These are the activations of a small neural network, seen along a few directions. Each row is one input.
Each table varies a few parts of the input and shows all the possible inputs, shuffled.
Descriptions start from the smaller parts, as in this example, which fits no table here: one of 4 places along a line, together with either a single point or (one of 2 separate values, together with one of 5 places around a ring) or one of 11 places around a ring.
Shared parts are said once, and a part with two or three values counts as separate values.
(in the rows, 100 means zero)

Other details of the inputs shift rows strongly along two fixed directions, in all tables alike. That doesn't count.

Rows:
x1: 141 106 97 117 116 76 117 113 108 104 101 81 114
x2: 28 92 79 109 86 116 79 73 79 112 87 105 73
x3: 66 97 73 112 89 81 97 103 85 112 99 99 91
x4: 119 92 103 91 101 88 102 103 102 98 102 107 107
x5: 64 93 126 64 69 180 80 63 80 90 114 136 93
x6: 45 96 73 108 90 91 90 95 83 109 88 101 77
x7: 120 89 151 57 90 182 94 78 97 82 113 140 112
x8: 130 103 107 111 100 89 109 110 102 103 103 88 109
x9: 60 110 71 124 92 75 93 104 94 114 86 86 86
x10: 111 91 99 90 108 92 113 106 114 90 100 101 99
x11: 129 92 105 106 106 83 106 114 96 97 112 93 111
x12: 122 105 104 102 125 94 112 107 125 101 97 95 111
x13: 76 99 76 117 91 62 88 102 76 112 103 87 91
x14: 111 105 103 94 112 91 114 109 125 96 102 91 106
x15: 109 100 110 91 97 126 93 100 86 93 117 116 103
x16: 40 103 89 114 80 106 78 86 83 110 85 92 78
x17: 125 106 102 100 107 88 114 111 122 91 97 90 108
x18: 114 92 103 88 109 90 102 102 109 93 93 107 100
x19: 125 108 103 102 107 80 101 108 115 98 90 94 108
x20: 66 109 88 113 78 94 81 88 74 117 93 91 86
x21: 128 88 102 100 118 75 116 116 117 93 94 95 107
x22: 109 106 112 99 106 124 97 91 111 95 94 106 105
x23: 96 108 115 84 105 133 98 98 111 97 101 115 99
x24: 132 106 100 105 100 83 118 111 105 96 107 85 108
x25: 114 101 108 99 116 91 109 111 120 99 94 92 106
x26: 74 97 78 123 97 84 90 97 77 111 106 89 91
x27: 47 107 85 106 92 89 80 91 94 113 87 94 83
x28: 137 97 97 103 108 70 117 120 104 90 118 90 113
x29: 121 91 146 61 97 186 95 71 99 84 113 142 113
x30: 142 110 97 110 109 83 116 120 105 101 104 90 112
Each input here is: one of 5 separate values, together with one of 6 places around a ring.
- Changing only the place on the ring of 6 turns x30 into x23. The same change can be made to x24. Which row results? => x14
- Which other rows does x10 become when the choice among 5 separate values takes its other values? List them by row number. => x2, x6, x18, x21
- Which other rows does x9 become when the choice among 5 separate values takes its other values? List them by row number. => x16, x17, x19, x22

Rows:
x31: 133 94 117 87 107 106 103 102 99 89 114 106 110
x32: 104 95 99 99 117 101 109 104 114 99 96 104 105
x33: 120 97 118 77 114 108 104 106 125 88 92 108 104
x34: 110 102 114 90 109 117 105 98 119 94 103 106 110
x35: 123 96 109 91 96 108 106 102 90 98 114 110 107
x36: 36 110 130 64 72 197 66 59 90 93 97 135 79
x37: 110 102 78 123 111 51 108 117 103 111 91 84 104
x38: 134 99 111 97 106 109 106 104 97 90 109 101 108
x39: 122 103 116 78 113 122 107 100 123 88 97 117 108
x40: 19 103 53 137 67 64 83 95 61 127 99 75 75
x41: 38 94 113 81 57 161 65 62 58 102 110 126 80
x42: 114 96 116 89 108 127 110 94 115 92 96 108 106
x43: 105 91 104 97 112 95 106 103 114 97 94 102 103
x44: 129 98 116 90 107 100 99 102 107 94 100 105 109
x45: 115 98 75 121 113 55 110 121 96 105 106 87 105
x46: 6 106 51 132 78 63 82 93 85 123 74 76 61
x47: 134 105 117 94 107 114 105 105 103 90 116 103 113
x48: 113 109 84 124 111 56 108 117 108 113 93 74 105
x49: 122 98 102 100 91 99 108 102 92 96 110 98 106
x50: 114 104 78 127 106 47 109 114 102 110 89 75 101
- Changing only one part turns x46 into x38. The same change can be made to x39. Which row results? => x45
- What is each input in this table made of? => one of 4 separate values, together with one of 5 places along a line
- Which other rows does x43 become when the place on the line of 5 takes its other values? List them by row number. => x31, x33, x41, x44
- Which other rows does x41 become when the choice among 4 separate values takes its other values? List them by row number. => x35, x40, x49
